Each row below is a small network's average activation on inputs in which a field has the value named, seen along a few directions.
Related values have similar rows: they may be neighbours, one step apart, or belong to one group.
(in the rows, 500 means zero)
Strong random noise was added to every row along 5 fixed directions; ignore it. To show where, here is one row again and again, with new noise each time:
[569 459 435 476 448 478 547 419 529 544 399 579 546 384 301]
[453 631 458 859 866 661 573 497 638 369 611 462 599 804 716]
[550 536 479 408 254 446 617 304 557 439 508 554 442 578 217]
[424 470 495 665 706 508 542 466 526 634 399 606 469 423 567]
[452 543 479 481 515 446 544 462 538 470 431 493 612 470 396]
[363 411 626 483 143 443 500 214 428 593 573 765  30 778 511]
[579 535 464 594 357 582 580 307 579 382 628 581 387 806 398]


Field Z:
z6: [686 386 398 312 253 496 497 413 485 444 400 567 627 255  97]
z19: [399 636 545 403 473 489 577 582 403 510 551 381 251 567 614]
z7: [484 504 493 541 602 457 533 435 524 621 506 536 585 259 472]
z20: [904 525 267 587 655 729 690 615 556 506 556 377 602 470 477]
z3: [425 495 643 328 276 413 578 332 539 510 473 665 177 557 479]
z11: [501 451 508 792 706 718 419 531 598 567 573 648 424 644 650]
z14: [712 357 440 477 395 483 331 643 428 341 552 448 753 405 353]
z13: [633 517 393 334 771 481 591 857 411 540 232 279 866 103 473]
z16: [428 443 582 561 447 531 275 530 440 350 661 594 504 790 741]
z10: [577 539 468 301 576 556 382 590 553 456 362 389 758 286 453]
z12: [440 445 509 407 420 578 229 636 465 530 457 638 452 481 681]
z17: [124 602 719 758 590 458 377 604 465 432 750 381 413 858 878]
z9: [392 497 517 361 486 483 353 519 511 468 551 529 493 554 728]
z4: [480 599 526 535 309 412 671 335 586 318 828 322 485 714 314]
z2: [477 553 575 670 550 455 581 399 577 505 634 364 450 642 432]
z5: [862 309 361 605 439 736 606 468 394 646 533 670 159 604 490]
z8: [186 639 564 497 855 456 367 752 471 384 378 412 772 549 937]
z1: [436 345 513 775 604 491 421 566 428 517 583 519 421 596 658]
z18: [763 390 386 349 403 639 362 592 321 629 414 503 421 475 590]
z15: [374 506 608 544 460 433 432 380 507 583 475 505 407 455 577]
A value of Z combines one of 5 hidden first parts with one of 4 second parts; all combinations occur once.
Q: z5 and z6 share the first part; z5 and z13 share the second. Which value has the first part of z13 and the second part of z6?
A: z16
Q: z15 and z10 share the first part; z15 and z11 share the second. Which value has the first part of z11 and the second part of z10?
A: z12
Q: z9 and z4 share the first part; z9 and z8 share the second. Which value has the first part of z8 and the second part of z4?
A: z1

Field Y:
y14: [624 349 400 552 429 608 409 403 550 488 493 734 481 452 481]
y17: [677 507 428 633 699 472 766 369 565 724 449 408 471 257 272]
y2: [419 519 568 633 548 409 579 494 455 627 492 499 334 522 543]
y3: [652 535 466 489 450 659 533 461 516 399 597 447 365 804 626]
y13: [421 483 552 149 255 475 297 646 340 488 460 461 474 533 631]
y5: [569 701 544 282 223 486 732 389 572 296 588 415 296 815 382]
y15: [446 314 461 457 446 476 279 689 266 607 400 512 551 324 544]
y11: [325 539 599 363 482 441 340 642 336 538 394 529 435 530 834]
y10: [547 493 499 675 670 483 600 391 588 549 479 468 505 438 459]
y16: [459 506 511 363 361 532 170 583 514 287 575 480 773 612 603]
y4: [534 617 472 583 464 548 505 516 567 364 764 371 465 774 511]
y6: [527 414 543 571 530 466 490 504 553 660 466 590 455 321 394]
y12: [211 592 686 560 629 326 579 491 465 596 399 471 458 352 513]
y19: [800 412 325 607 616 693 544 390 641 512 459 561 677 311 247]
y8: [600 528 446 286 338 505 559 471 455 469 497 507 433 515 459]
y18: [559 342 470 577 337 646 419 393 515 513 513 765 271 657 515]
y7: [530 318 499 646 401 655 386 347 450 653 513 853 189 629 597]
y9: [463 458 468 444 348 403 596 482 448 522 591 488 419 506 448]
y1: [464 333 523 684 616 546 340 554 426 594 467 606 451 479 635]
y20: [641 469 474 549 412 491 618 380 564 391 618 539 575 530 281]
A value of Y combines one of 5 hidden first parts with one of 4 second parts; all combinations occur once.
Q: y12 and y7 share the first part; y12 and y20 share the second. Which value has the first part of y20 and the second part of y7?
A: y14
Q: y19 and y17 share the first part; y19 and y16 share the second. Which value has the first part of y16 and the second part of y17?
A: y4
Q: y9 and y8 share the first part; y9 and y15 share the second. Which value has the first part of y15 and the second part of y8?
A: y11

Field F:
f12: [600 427 442 388 322 400 479 481 522 422 668 337 528 558 342]
f2: [441 602 600 437 261 383 517 377 554 332 532 487 475 592 220]
f9: [611 397 494 579 411 454 477 519 460 566 618 491 494 505 474]
f4: [647 554 401 599 659 644 545 671 542 599 452 486 577 428 460]
f13: [458 437 509 567 500 439 516 528 357 583 524 357 543 403 512]
f1: [801 515 317 303 441 642 328 750 506 294 424 285 826 552 333]
f5: [302 601 531 466 606 516 465 492 580 504 511 435 589 479 520]
f6: [714 532 453 453 623 528 560 478 592 543 456 493 576 342 485]
f10: [646 470 371 394 566 579 499 522 467 392 480 546 657 595 530]
f8: [417 552 576 487 615 449 494 466 641 606 417 493 596 362 544]
f3: [396 340 564 623 393 625 159 615 350 379 590 653 497 653 674]
f11: [224 565 577 448 481 392 577 324 499 456 417 466 447 517 615]
f7: [387 500 561 636 567 472 559 463 497 397 502 569 515 582 509]
f14: [260 527 561 347 483 418 351 655 440 577 460 553 472 444 856]
f15: [702 540 384 596 607 621 689 494 470 443 467 541 414 538 430]
A value of F combines one of 3 hidden first parts with one of 5 second parts; all combinations occur once.
Q: f2 and f8 share the first part; f2 and f7 share the second. Which value has the first part of f7 and the second part of f8?
A: f11
Q: f14 and f4 share the first part; f14 and f6 share the second. Which value has the first part of f6 and the second part of f4?
A: f1
